A small network was trained on made-up records. Each row is its average activation on records with the value named, seen along a few directions.
Values that are neighbours, or in one group, have similar rows; names and order tell nothing.
(in the rows, 500 means zero)
Strong random noise was added to every row along 19 fixed directions; ignore it. To show where, here is one row again and again, with new noise each time:
[688 333 349 606 551 405 454 574 361 461 424 511 621 568 571 564 384 465
 579 453 587 635 516 735 384 583 350 553 552 526 345 407]
[354 405 399 573 508 482 629 607 664 382 379 635 380 299 602 535 458 444
 670 532 604 608 593 615 532 320 354 420 528 548 475 309]
[615 608 559 608 317 643 491 431 303 687 554 293 485 516 527 461 347 280
 366 631 641 449 478 326 659 495 432 607 592 651 498 610]
[490 603 596 571 518 245 688 485 651 382 515 416 498 614 594 435 481 510
 500 314 589 469 426 422 440 481 387 539 544 308 585 386]
[672 586 502 509 604 593 544 461 539 527 420 558 558 648 442 601 436 556
 482 529 596 665 456 505 429 517 595 407 490 478 574 622]
[378 387 591 552 637 477 679 335 589 373 636 384 261 505 586 385 647 572
 430 443 415 448 411 411 415 494 392 528 408 371 456 451]
[495 482 407 343 388 541 540 539 508 365 512 253 194 852 381 396 450 470
 310 552 347 466 514 402 565 443 571 631 558 377 461 451]
[585 443 445 498 489 576 551 527 283 272 502 576 458 409 587 667 383 409
 672 652 486 659 410 569 528 515 306 619 388 675 430 656]
[641 551 437 464 472 501 368 710 625 317 547 496 476 534 553 526 457 530
 699 425 400 501 518 641 379 390 598 386 425 516 438 478]
[436 490 474 674 666 642 391 497 310 386 422 509 650 371 518 382 406 353
 639 775 696 770 469 618 677 557 461 435 570 633 449 568]
[866 532 326 376 472 426 248 550 641 404 387 455 547 570 381 403 281 500
 460 464 526 503 517 692 741 540 526 368 635 512 392 587]
[691 472 387 535 568 448 508 543 587 565 640 451 423 386 558 510 732 517
 607 332 382 349 492 612 398 348 584 270 417 366 534 362]
[597 690 434 476 462 484 557 558 501 588 324 602 689 773 436 746 479 489
 610 480 711 675 508 367 512 459 578 538 697 330 816 442]
[550 492 389 489 405 490 315 566 425 575 616 416 428 466 486 501 526 497
 352 384 276 331 482 522 503 600 679 514 476 398 409 482]
[476 563 640 458 378 474 432 408 519 484 550 594 464 361 563 553 637 498
 606 561 608 527 474 269 708 582 323 438 413 514 746 668]
[461 550 434 508 386 776 160 551 667 383 663 370 297 508 464 394 388 552
 499 417 530 420 614 414 573 495 582 632 538 512 420 360]
[488 692 466 215 251 396 280 515 371 588 578 505 448 458 377 412 616 276
 426 486 353 406 604 455 398 487 511 504 395 342 482 468]
[490 535 379 677 613 440 646 638 584 440 455 498 448 453 570 489 467 424
 569 418 627 714 466 688 368 419 543 349 482 307 545 315]
[607 716 546 457 608 292 536 471 433 362 373 608 572 496 464 405 529 361
 459 492 394 507 612 560 459 515 546 371 350 446 434 499]
[547 701 423 407 463 610 459 534 249 537 364 514 624 732 291 574 359 391
 376 701 523 641 499 434 610 562 709 581 587 506 578 627]
[545 543 489 492 479 708 417 406 553 708 513 555 503 635 564 603 557 703
 489 637 526 434 586 365 378 489 578 298 635 712 446 573]


D, 12 values:
d10: [564 508 506 508 642 590 489 394 882 396 340 569 407 353 607 467 378 511
 559 451 427 481 519 533 695 393 504 415 656 488 415 540]
d11: [353 623 483 510 492 550 439 541 309 487 540 620 574 422 429 559 501 458
 481 496 458 473 597 480 384 551 607 629 396 530 471 404]
d3: [520 572 360 636 596 559 729 301 425 493 626 548 363 364 647 585 486 645
 492 505 707 609 427 561 360 575 214 475 509 584 469 427]
d8: [591 260 394 394 360 485 493 385 324 778 544 415 602 638 550 646 492 607
 440 548 518 450 367 528 351 591 283 611 779 596 337 608]
d5: [572 432 680 536 545 418 343 594 428 218 472 511 299 599 640 491 662 488
 548 494 205 653 548 451 520 722 585 412  94 402 547 726]
d9: [648 729 529 525 612 627 397 442 550 511 502 524 674 473 487 558 464 507
 611 369 528 429 555 507 377 379 629 583 546 523 461 436]
d2: [490 579 597 460 471 476 592 489 482 613 491 607 531 311 498 545 493 469
 486 517 425 316 547 456 534 417 512 508 417 656 498 559]
d1: [335 522 610 684 482 525 643 625 595 326 492 529 490 544 774 645 471 531
 780 403 571 635 522 454 289 440 359 671 491 499 560 343]
d6: [435 865 556 434 526 404 501 416 414 347 482 416 493 675 541 250 469 314
 428 508 433 432 682 406 368 495 521 519 516 451 354 335]
d4: [409 527 305 391 446 494 484 520 508 218 370 523 326 463 479 477 294 466
 396 555 408 545 537 557 797 598 441 653 608 509 372 453]
d7: [351 417 553 349 546 413 518 302 499 579 612 422 473 468 323 264 768 565
 369 535 585 470 472 455 587 600 407 422 467 354 630 491]
d12: [452 468 619 351 349 457 415 638 478 449 576 444 583 621 429 541 476 500
 480 370 141 204 491 415 454 459 707 762 450 531 432 542]
The values of D form a network in which each value has 3 neighbours.
List every value one step from d9, in the order listed.
Answer: d3, d8, d5
List every value one step from d10, in the order listed.
Answer: d2, d1, d6
Each value of D is a pair of two hidden parts, and every pair occurs once (2 first parts, 6 second parts).
Changing only the second part turns d3 into d1. d2 has the same second part as d3; what does that change turn d2 into?
Answer: d10
Changing only the second part turns d5 into d12. d9 has the same second part as d5; what does that change turn d9 into?
Answer: d7
